Each row below is a small network's average activation on inputs in which a field has the value named, seen along a few directions.
Related values have similar rows: they may be neighbours, one step apart, or belong to one group.
In the rows, zero is written as 500.
Random noise pushes rows far along 4 fixed directions. That doesn't count. These rows show it; they differ only by the noise:
[456 506 559 236 385 548 367 456 434 528 602 697 525 580 528 416 411]
[423 512 540 225 308 620 299 545 411 522 593 766 399 560 534 390 465]
[538 241  92 687 665 592 700 183 582 501 515 685 272 498 225 746 659]
[513 308 259 632 516 520 587 302 508 492 463 610 342 493 349 585 556]
[630 445 417 424 592 371 607 395 512 428 465 443 508 503 479 480 396]
[485 266 237 733 455 519 573 308 488 495 412 600 294 471 340 568 577]


Values of H:
h6: [671 686 348 406 769 598 386 624 624 328 597 599 414 537 526 481 590]
h13: [618 430 332 214 729 610 610 476 567 430 569 891 197 558 340 706 642]
h11: [637 709 656 240 744 357 692 579 525 584 630 170 591 530 724 482 375]
h3: [542 463 521 505 552 454 515 735 498 468 478 211 451 493 512 561 415]
h1: [597 571 514 598 725 360 597 557 735 520 443 430 612 467 542 482 425]
h9: [628 753 698 391 563 431 514 552 549 521 410 244 667 510 488 467 457]
h5: [639 456 551 488 681 515 601 468 539 490 620 345 618 298 577 706 557]
h7: [664 521 435 704 748 458 654 561 529 328 269 295 348 485 326 731 607]
h8: [169 440 525 732 292 744 269 418 519 558 454 639 676 532 550 298 534]
h12: [549 459 220 322 522 611 639 593 536 551 553 735 236 466 506 574 612]
h4: [547 729 507 537 585 558 658 477 592 509 571 467 497 511 418 662 486]
h2: [455 513 533 554 361 541 479 785 414 436 533 467 359 353 465 362 657]
h10: [ 78 429 701 696  75 540 216 481 325 619 541 575 684 545 625 438 655]
The values of H form 5 separate groups.
- List the group mates of h7, in the order listed. => h9, h4
- List the group mates of h13, in the order listed. => h12
- List the group mates of h2, in the order listed. => h5, h10
- List the group mates of h11, in the order listed. => h3

Values of M:
m13: [528 551 332 325 620 528 613 435 645 548 624 676 548 590 527 452 453]
m2: [585 573 492 832 509 433 554 629 576 403 203 329 417 336 494 444 613]
m14: [379 426 573 643 521 616 467 382 443 655 600 516 719 428 439 583 516]
m5: [437 282 380 619 316 438 491 436 454 506 454 607 323 493 396 537 599]
m10: [447 352 494 480 399 496 444 335 355 500 648 654 508 561 601 409 539]
m11: [295 450 530 897 440 528 470 497 476 572 478 424 593 413 439 538 596]
m15: [651 378 397 687 584 248 542 598 610 359 300 325 485 406 684 328 330]
m18: [436 603 552 632 497 544 470 298 558 520 447 537 759 509 418 570 470]
m12: [360 627 480 238 406 855 200 706 551 503 589 935 206 630 497 379 609]
m16: [621 453 580 503 378 359 572 712 405 369 204 259 260 394 551 397 409]
m17: [559 356 301 376 801 428 759 117 621 411 681 546 587 519 332 754 551]
m7: [471 595 561 645 400 463 369 548 387 504 406 531 499 591 477 335 418]
m9: [555 586 406 343 500 577 439 609 619 382 481 607 476 557 580 428 444]
m1: [419 425 309 622 495 699 526 603 461 531 543 454 292 385 413 654 688]
m6: [492 539 722 158 364 530 380 439 445 563 687 698 539 578 450 501 408]
m8: [683 596 395 395 571 367 686 699 524 367 392 228 199 398 534 620 512]
m19: [396 587 623 186 380 662 314 555 377 684 655 668 497 627 545 599 568]
m4: [541 547 517 661 564 549 595 639 527 486 413 417 409 401 485 415 603]
m3: [431 416 520 488 456 619 398 476 412 661 644 521 464 574 474 632 598]
The values of M form a line.
- Going along M from m10 by way of its neighbour m17, in what order are m5, m15, m12, m7, m8, m3 met? => m5, m8, m3, m7, m12, m15
- Name the neighbours of m11, in listed order. => m14, m4
- What is the length, in steps, of the shortest route from m9 to m1? => 8
